Each row below holds a small network's activations on one record, seen along a few directions.
Here are examples, each followed by its value of one field, Konod.
The word none means that the record has no Konod.
Other fields move the rows too, some of them a lot.
Random noise pushes rows far along 5 fixed directions. That doesn't count. These rows show it; they differ only by the noise:
[ 107 -153   95   22  -87   95   26   19  158 -220  -92   52  -36  -65
  123  -41 -136 -157  181  121  134  -84  110  -36]
[ 167 -262  259 -136 -299  348 -234  -44   29   54 -368    0  102  292
 -239 -145   25  427  521  123   96  -66   58   92]
[-467  855 -138   48  582 -325  -82  149  162  199  657   30 -613 -571
  648  487 -231 -571 -539 -272   31   -4 -234   18]
[ -70  213  329  161  -24   91 -241   -1 -164  267  -77  187  -73  206
   37  258  150   85 -134  -34  -60 -151  -58  -61]
[-105   -1 -348   14  301   85 -194  430  305 -164   25   57    3 -326
  156  -84 -304 -454  355  277  371 -257  157   60]
[ 179 -386  150  410 -233  -34  -25 -109 -126  -65 -167  137  122  495
  -39  -83   13  -17  142 -150 -304 -254  224  -84]
[-337  279 -453  367  461 -365 -243  210   48  236  468   -5 -271   36
  298   94 -277 -403  -11 -445 -303 -282   54  125]

[  57  182 -249 -451   97   56 -150  280  104 -221   49  -51   11 -250
  -58 -128 -313  218  330  140  177  278   76  149]
none
[  90 -186 -224  365   85 -490  357 -421  -21  -97  337 -167 -171  255
  197  -65  -69 -228 -340 -619 -575 -144   90   49]
t7
[-151  -14  -99  271    4   47 -142 -245 -165  573   94 -144  -58  457
  -66 -129  250  247  156 -306 -277 -115 -209  107]
t3
[-153  -98 -170  169   37  183 -156  317   89  149 -223   96  277  -60
 -186 -109   68 -193  325  280  245 -225  141   80]
t4
[ 318 -230  503  -95 -215   78  229  207 -108 -537 -318  450  245 -174
  -88  126    2 -285 -311  516  361   69  238 -259]
t8
[-143  167 -179   -2  268 -165  -24  389   61   46  203  143  -23 -156
   74   55  -81 -152  -72    2  136  -76    7  -48]
t5
[  -4 -277  -77  748   35  -70  171   36 -190  -54 -104  305  262  167
  153  -31  228 -658 -240  225   -8 -365  140 -305]
t9
[ -38   40  -32 -116  -14   80 -235  -68   53  238  -49 -165 -259  111
 -146 -145  -36  383  187  -58    8  -12 -105  259]
t2
[ 137 -255 -124   37 -112  -14   17   46   -4  -17 -186   13  193  184
 -167 -174   13  186  231    0  108  -47  104  -13]
t13
[ 160 -342  -57  -16 -181  -91  398 -465  394 -220   50 -364 -128 -159
  176 -146  -32   -8   66 -109   41  280 -124  -13]
t13
[-171  494  264   46  185  278 -335  182 -171  546  -87  199   31  -78
  -54  393  456  185 -318  274  380   32 -318 -136]
t5
[ -44 -179 -414 -123  137 -124  -49  234   38   45   61 -180  -38   93
  -73 -240 -244   74  364 -262 -218  -52  118  251]
t14
[ -29  190  352 -219   56  212  336 -168  155 -274  109   24 -162 -565
  348  148   26 -276 -341  274  344  203 -213 -205]
t3
[  -9   77   -7  -88    2    1 -221  -24   30  204 -129   76   74   93
 -216  -78   82  191   48  -15   94 -113 -100   64]
t12
[  60   23 -215 -357   76 -189  287 -196  350 -236  264 -393 -422 -338
  217 -133 -416   76  123 -237  -86  319 -206  277]
t10
[ 298 -485  120   25 -293  165  164  -58  124 -234 -471   33  334  115
 -224 -187  103  140  211  377  317  -91   86 -151]
t13
[-286  689  570  210   80  -86 -358    4 -510  584  136  340 -345  201
   44  578  350  279 -860 -279 -293  -94 -248  -75]
t2
[ 251 -181  426 -130 -435   59  139 -416 -106  -67 -358  -29   17  338
 -324 -133   48  624   20 -173 -248  199   22   79]
t4
[ 112    5  207 -266 -109  152 -172  -86 -143  138 -195  -65  -54  253
 -200   77    2  550  242 -214 -196  151  -35   39]
t14
[  25 -317 -143  414  -64 -157  -67   62 -297  134   15  105  329  636
 -136 -129   38 -152   44 -184 -503 -343  321 -136]
none
[  -8 -247 -188 -313 -136  -67  443 -439  451 -142  390 -495 -402 -191
  277 -394 -220   59  389 -383 -137  337 -165  225]
t3
[ 288 -219  506 -240 -377  141  140 -258 -216   12 -255   46   91  294
 -228   -7  246  464  -94 -102 -124   76   59   -5]
t7
[ -29 -403   42  345 -290   53  137 -385  -54  396 -102 -278   35  559
   -3 -104  338  194  139 -360 -373 -141  -45  123]
t1
[-133   72 -468  -77  344 -175 -177  134  170   48  296 -185 -146 -195
   48  -99 -293 -217  186 -171   67  184  -13  279]
t8
[ -19  558  115 -179  244  -26  -77   98  -51  159  103   67 -288 -213
  163  354  -34    5 -226  -59   45  227 -205   -1]
t10
[ -35  -94  -44 -276 -177  -82  -48 -143   18  -19   25 -101 -183  123
 -233 -261 -213  578  317 -455 -298  180    9  209]
t11
[ -55 -188 -251  496   82  -88 -129 -156 -140  443  118 -143   87  348
  -15  -98  197 -141  136 -214 -182 -344   26  103]
t6
[-139 -195 -371  609  258 -138  -59  238  -47   43   61   99  115   25
  152  116  108 -576 -224  -58 -180 -366  126 -130]
t14
[ 186   39  569 -118 -296  198 -214 -223 -267  208 -448  246  251  449
 -407   45  347  585 -151   27  -46   -8  -96  -32]
t12
[  27 -111  241   78 -327   98  281 -152   30 -125  -53 -100   22   24
   81   37  156 -190  -69  159  123  -28   -9  -77]
none
[ 225 -318  142 -119 -399  121  240 -325  -35   -5 -302 -192  -55  159
   -8 -123  156  356  116  -36   19   83  -50   33]
t1
[-169  205   22 -214  -42  113 -182 -375  198  529   80 -323 -151   15
  -61  -51  112  330  233 -172   74  103 -432  266]
t12
[-405  308 -502 -181  522   39 -585  615  174  385  218   13  -35 -316
 -133   80 -105 -181  304  131  380  -44  -53  306]
t8
[-239 -154 -690   84  286 -104 -370  193   22  533  101 -347   49  577
 -201 -328 -214  260  832 -584 -443 -292  127  414]
t1
[ -27  231   -1 -474  122  171  -60  251  100 -163 -201   97  -38 -454
  -66 -114 -169   88  126  354  481  197   -4   80]
t11
[-207   65 -290  551  201 -422 -180   34 -430  373  205  207  -75  547
  -42  -49   94   -5 -220 -539 -578 -280   63  -13]
t9
[-222  274 -407 -306  326   19 -210    8  265  409  191 -340 -262 -269
  -18  -36  -32  121  187  -78  241 -112 -256  315]
t7
[  36  134  281 -231   49   97 -127  143 -180  128  -85  138   21  -55
 -130  111  143  147 -137  122  151  -55   33   14]
t6
[ 214 -384   69   -6 -176   69  304 -558  250 -125   12 -395  -49   -9
  100 -226   18    6  220  -34   -4   49  -56  140]
t6
[  53 -559 -381  715  -16 -247   90  -60 -184  -42  -86   51  345  547
 -110 -395  -62 -292  289 -243 -470 -293  338   16]
t11
[ 449 -568   76   -4 -277   14  172   67  -24 -428 -298  103  223  313
 -204 -218 -159   92  429  -32 -230   59  316  -44]
t10
[-505  172 -726  499  500  -72 -524  336   41  687   79 -101  140  168
 -202  -91  -22 -203  383  -77  -44 -479  -32  291]
t4
[-183 -108  -91  -44    7  122  -58  -67  119   96   28 -120  -41  -63
   -3 -166  -21   67  294  -18   36   -6 -126   76]
t9
[-165  124  -22  247  263  185 -199  144   53  158  -90   52   61 -105
   81   77   90 -297  -54  383  265 -227  -55   82]
t2
[ -22  -41 -486  212  479  -50   72  466  292 -288  125   64  171 -472
  238 -106 -196 -718   -1  355  437  -88  145 -123]
t5

Here are new rows. What is Konod for each?
[-168  -52 -122  307   27  -99 -527 -207 -254  733   32 -134   -5  700
 -403   38  233  489  184 -452 -442  -73 -184  277]
t8
[ 253 -119  144 -296 -261 -207  577 -487  318 -502  227 -272 -493 -307
  420   54 -264  -15  -86 -418 -219  435  -71  -79]
t14
[-257  543  -14  255  420    4 -179  264  -60  282  100  283  128 -306
  224  296  169 -641 -476  261  347 -209 -135 -126]
t12
[  67  142  382 -103   99  311  -82  304 -188  -77 -317  381  273 -292
  -74  309  242 -190 -444  561  522 -244   45 -247]
t7
[ -27  -20   27  143  173  225 -256  131    4  245 -208   46  259  146
 -200   40  234  159   70  256  179  -94 -110  -28]
t5
[   0 -528 -426  442  -17  -81 -121  203 -142   57 -191    5  294  491
 -194 -233   -2   19  288 -231 -327 -494  284   51]
t1
[-278   17 -356  318  318 -131  196 -223  266  240  228 -392 -191 -128
  423   34    9 -459 -142 -126  -45 -164 -199  128]
t1
[ -60 -121 -605   70  266 -516 -213 -143   89  106  412 -296 -214  461
 -113 -231 -455  224  515 -826 -650   81  128  419]
t8
[-102  403  387  361  231 -136 -292  314 -497  432  -46  493  172  441
  -83  493  323   51 -497 -100 -235 -174   27 -331]
t5
[ 217   13  341    4 -100  -15   82 -112   35 -241 -159  230  -17 -101
   42  274   81 -141 -213  269  240   99    6 -195]
t8
[ 503 -645  371  270 -603   21  486 -517  -70 -308 -265  -58   22  244
   60  -93  199   54 -103  -29 -227  228    0 -156]
t10
[ -99   -3 -151  283   93 -541  346 -392  113  -50  673 -242 -425    3
  390   59 -179 -112 -362 -836 -609  252 -126  -45]
t5
[ 146  222  305   22  -44  127  132   -2  -76  -10 -219  199 -102 -195
  205  380  249 -219 -353  296  286   42 -100 -301]
t14
[-206 -405 -592  305  203  -75   -4   91  156  256   85 -369  112  239
   71 -322  -97 -243  451 -256 -211 -287  121  269]
t1
[-112  218  373  480  -42 -181  204 -286 -238  273   58  124 -154  232
  392  505  310 -263 -692 -281 -314 -213 -151 -314]
t1
